These are the activations of a small neural network, seen along a few directions. Each row is one input.
Each table varies a few parts of the input and shows all the possible inputs, shuffled.
A made-up example of a description, with smaller parts first: one of 8 places around a ring, together with either a single point or one of 9 places along a line or (one of 3 separate values, together with one of 6 places along a line).
Shared parts are said once, and a part with two or three values counts as separate values.
In the rows, 128 means zero.

Other details of the inputs shift rows strongly along two fixed directions, in all tables alike. That doesn't count.

Table:
R1: [130 124 131 122 129 135 129 133 120 120 118 128]
R2: [127 124 128 139 133 125 123 128 133 123 128 143]
R3: [130 149 104 137 112 124 141 121 113 148 169  79]
R4: [129 124 125 119 129 127 136 130 130 120 118 129]
R5: [137 125 122 123 131 124 131 130 123 125 114 130]
R6: [137 121 125 124 132 132 132 132 123 125 119 133]
R7: [132 126 131 124 127 128 131 129 122 121 112 126]
R8: [120 119 132 130 131 131 118 122 127 125 130 142]
R9: [133 119 132 121 134 133 134 133 125 119 127 132]
R10: [123 154 114 150 117 127 125 111 113 153 180  91]
R11: [121 131 132 134 128 129 117 118 132 121 119 135]
R12: [135 127 125 122 127 124 131 128 124 122 113 128]
R13: [131 121 126 119 130 126 136 130 133 118 121 128]
R14: [122 128 127 135 127 120 123 127 138 118 124 139]
R15: [116 120 133 130 129 131 116 123 129 123 127 137]
R16: [135 123 130 123 130 135 131 132 118 122 122 133]
R17: [134 119 123 120 133 126 135 132 133 121 122 130]
R18: [119 128 132 138 127 125 123 127 135 117 124 136]
R19: [126 129 123 133 132 124 117 120 134 125 121 139]
R20: [124 131 127 132 129 124 117 118 135 122 120 137]
R21: [119 127 134 137 130 128 120 130 131 117 127 138]
R22: [125 126 124 137 131 120 123 128 137 121 125 141]
R23: [127 124 130 122 128 131 136 131 127 119 118 127]
R24: [124 126 133 137 131 128 122 128 129 119 130 143]
R25: [136 123 121 122 130 128 132 132 126 124 117 131]
R26: [137 177 208  88 105 124 116 178 205 249 130 150]
R27: [123 147 111 138 117 130 142 124 109 147 174  79]
R28: [139 122 126 125 133 128 131 130 120 127 116 132]
R29: [132 122 121 120 133 127 136 132 129 123 119 131]
R30: [128 121 133 121 132 133 133 134 126 117 124 127]
R31: [128 127 127 136 134 129 117 119 130 127 123 141]
R32: [121 131 133 134 131 132 114 121 128 121 122 137]
R33: [119 121 126 128 127 123 119 120 136 124 124 138]
R34: [116 121 131 130 126 128 119 120 134 123 124 135]
R35: [128 121 132 121 129 130 135 131 131 116 121 125]
R36: [130 125 129 123 126 132 132 130 125 119 115 127]
R37: [123 117 127 132 133 128 119 121 132 129 128 141]
R38: [132 126 132 124 129 131 128 132 117 121 115 128]
R39: [131 122 131 122 133 134 135 133 121 121 124 133]
R40: [133 148 111 140 116 127 139 121 101 151 172  82]
R41: [134 120 125 123 135 131 136 132 125 125 121 133]
R42: [132 141 107 139 121 126 145 123 115 150 179  81]
Each input here is: one of 6 places around a ring, together with either one of 3 separate values or one of 4 places along a line.
Changing only the place on the ring of 6 turns R26 into R15. The same change can be made to R29. Which row results?
> R27
Changing only the place on the ring of 6 turns R25 into R16. The same change can be made to R5. Which row results?
> R40
Which other rows does R11 become when the choice among 3 separate values takes its other values? List them by row number.
> R18, R34

Table:
R43: [139 131 127 133 126 130 139 141 117 133 133 119]
R44: [129 136 127 120 124 133 140 129 126 128 130 111]
R45: [114  68 113 130 161 136 108  98 113  23  57 184]
R46: [129 124 111 123 125 113 142 132 148 132 137 118]
R47: [123 118 171 117 132 132 115 152 156 122  84 176]
R48: [130 128 109 122 122 112 141 128 146 134 130 116]
R49: [135 139 127 123 122 126 135 132 120 128 127 113]
R50: [132 133 129 124 132 134 142 134 125 129 139 119]
R51: [128 131 111 141 129 113 124 123 147 139 141 134]
R52: [123 135 111 136 123 110 123 118 147 138 132 126]
R53: [116 125 134 133 123 130 121 120 130 134 144 125]
R54: [128 128 131 128 122 129 141 141 123 128 133 113]
R55: [127 112 170 111 139 134 112 141 154 130  91 184]
R56: [139 116 168 105 137 133 132 163 148 126  82 172]
R57: [124 126 168 108 133 136 113 140 159 122  80 175]
R58: [129 127 129 119 129 134 136 130 129 130 137 111]
R59: [140 130 125 124 133 135 135 130 123 135 136 118]
R60: [117 136 133 135 126 133 125 123 134 128 142 123]
R61: [136 125 122 123 127 133 134 135 115 140 136 122]
R62: [117 129 132 131 121 128 120 117 128 136 137 123]
R63: [130 131 128 118 126 132 135 126 127 131 130 109]
R64: [129 139 131 140 126 128 121 128 124 130 142 130]
R65: [129 132 129 127 119 127 140 137 121 129 127 110]
R66: [118 136 135 136 122 128 123 128 130 125 143 124]
R67: [122 137 135 138 127 127 124 129 127 128 146 128]
R68: [130 129 122 119 122 130 132 130 116 139 127 115]
R69: [121 137 133 137 131 133 126 124 130 130 145 128]
R70: [139 135 126 131 125 127 137 137 115 134 126 116]
R71: [122 139 131 142 119 125 121 127 123 133 129 121]
R72: [135 129 168 113 135 130 109 145 150 125  80 181]
R73: [134 135 127 128 120 126 137 136 118 132 123 111]
R74: [123  75  69 144 148 129 133  85  72  35 104 125]
R75: [140 139 126 125 126 127 135 134 117 131 130 117]
R76: [134 133 131 125 128 129 140 138 122 127 140 119]
R77: [117 128 115 136 124 112 126 123 153 133 142 128]
R78: [128 132 129 121 127 135 141 133 128 127 136 114]
R79: [135 129 121 121 126 131 132 132 113 141 130 119]
R80: [135 131 107 123 124 111 138 127 142 137 127 117]
R81: [134 139 125 122 125 132 137 128 123 131 126 112]
R82: [122 131 133 135 133 132 121 121 131 133 145 126]
R83: [107  78  77 157 153 133 119  81  87  28 118 132]
R84: [114 130 129 130 119 129 118 123 125 137 136 123]
R85: [127 132 129 136 126 128 117 117 122 141 136 128]
R86: [140 127 107 127 129 114 140 132 141 138 136 124]
R87: [129 134 130 137 132 133 118 120 128 136 142 127]
R88: [127 139 130 144 124 126 121 128 121 135 132 125]
R89: [119 140 134 134 119 126 121 125 129 126 136 121]
R90: [140 133 124 122 132 132 133 126 121 136 129 114]
R91: [124 143 131 136 121 125 119 123 125 129 133 122]
R92: [128 122 129 120 124 131 137 130 124 134 138 115]
R93: [118 132 113 135 122 111 125 119 151 135 136 125]
R94: [112  90  73 159 149 131 120  79  81  29 108 133]
R95: [128 135 110 139 127 110 123 120 145 140 135 131]
R96: [127 143 128 138 128 131 121 120 126 134 135 126]
R97: [130 132 131 123 123 129 139 138 125 124 137 114]
R98: [117 126 130 134 128 131 121 127 124 138 146 130]
R99: [129 125 128 118 121 130 136 126 123 135 131 113]
R100: [126 126 125 117 120 131 134 132 120 136 130 114]
R101: [139 139 124 124 129 133 137 129 120 133 129 117]
R102: [134 124 110 125 130 113 143 133 144 135 139 123]
R103: [119 133 126 132 121 128 116 121 121 140 133 124]
R104: [133 127 129 122 134 134 138 131 125 132 140 116]
R105: [134 125 166 114 141 138 113 143 155 126  86 184]
R106: [139 135 125 126 131 135 139 132 122 132 136 120]
R107: [129 122 126 121 128 132 137 137 118 137 140 121]
R108: [123 138 130 133 127 130 116 116 129 135 133 120]
R109: [130 136 130 121 120 127 138 134 123 125 131 112]
R110: [140 130 106 126 128 111 138 128 140 139 129 121]
R111: [128 129 130 137 128 131 119 120 124 140 143 131]
R112: [113 126 130 132 122 131 120 127 127 135 143 126]
R113: [145 115 163  97 137 134 124 147 145 135  75 173]
R114: [128 135 131 146 125 128 123 131 123 134 138 128]
R115: [131 108 163  93 133 137 126 156 149 129  82 170]
R116: [121 128 114 139 130 112 127 124 149 136 145 133]
R117: [117 136 133 140 118 126 124 128 127 130 133 120]
R118: [121 133 134 144 126 127 126 132 125 131 142 127]
R119: [141 135 127 127 127 130 137 137 119 129 137 120]
R120: [128 137 129 135 131 131 116 117 126 137 135 124]
R121: [124 129 126 136 127 132 117 126 121 141 142 132]
R122: [135 134 125 119 128 131 133 125 123 134 127 110]
R123: [124 133 125 135 125 129 116 123 119 142 135 129]
R124: [128 118 167 108 133 132 107 136 152 132  78 178]
R125: [139 125 126 124 129 132 135 129 118 139 137 121]
R126: [132 122 129 122 130 131 138 131 121 136 141 120]
Changing only one part turns R67 into R76. The same change can be made to R83. Which row results?
> R58
Changing only one part turns R116 into R102. The same change can be made to R111. Which row results?
> R125
Changing only one part turns R65 into R117. The same change can be made to R79. Which row results?
> R123
Describe the family of inputs behind these rows.
> one of 2 separate values, together with one of 6 places around a ring, together with either a single point or one of 6 places along a line
Which other rows agree with R85 in the choice among 2 separate values and the place on the ring of 6? List them by row number.
> R72, R88, R95, R96, R120, R123
Which other rows agree with R117 in the choice among 2 separate values and the place on the ring of 6? List them by row number.
> R45, R57, R62, R84, R89, R93
Which other rows does R76 become when the place on the ring of 6 takes its other values? List them by row number.
> R49, R75, R97, R109, R119
A walk changes only the place on the line of 6. It starts at R103 and steps to R124. List the rest of the walk in order.
> R108, R94, R91, R71
Which other rows does R62 become when the choice among 2 separate values takes its other values? List them by row number.
> R99
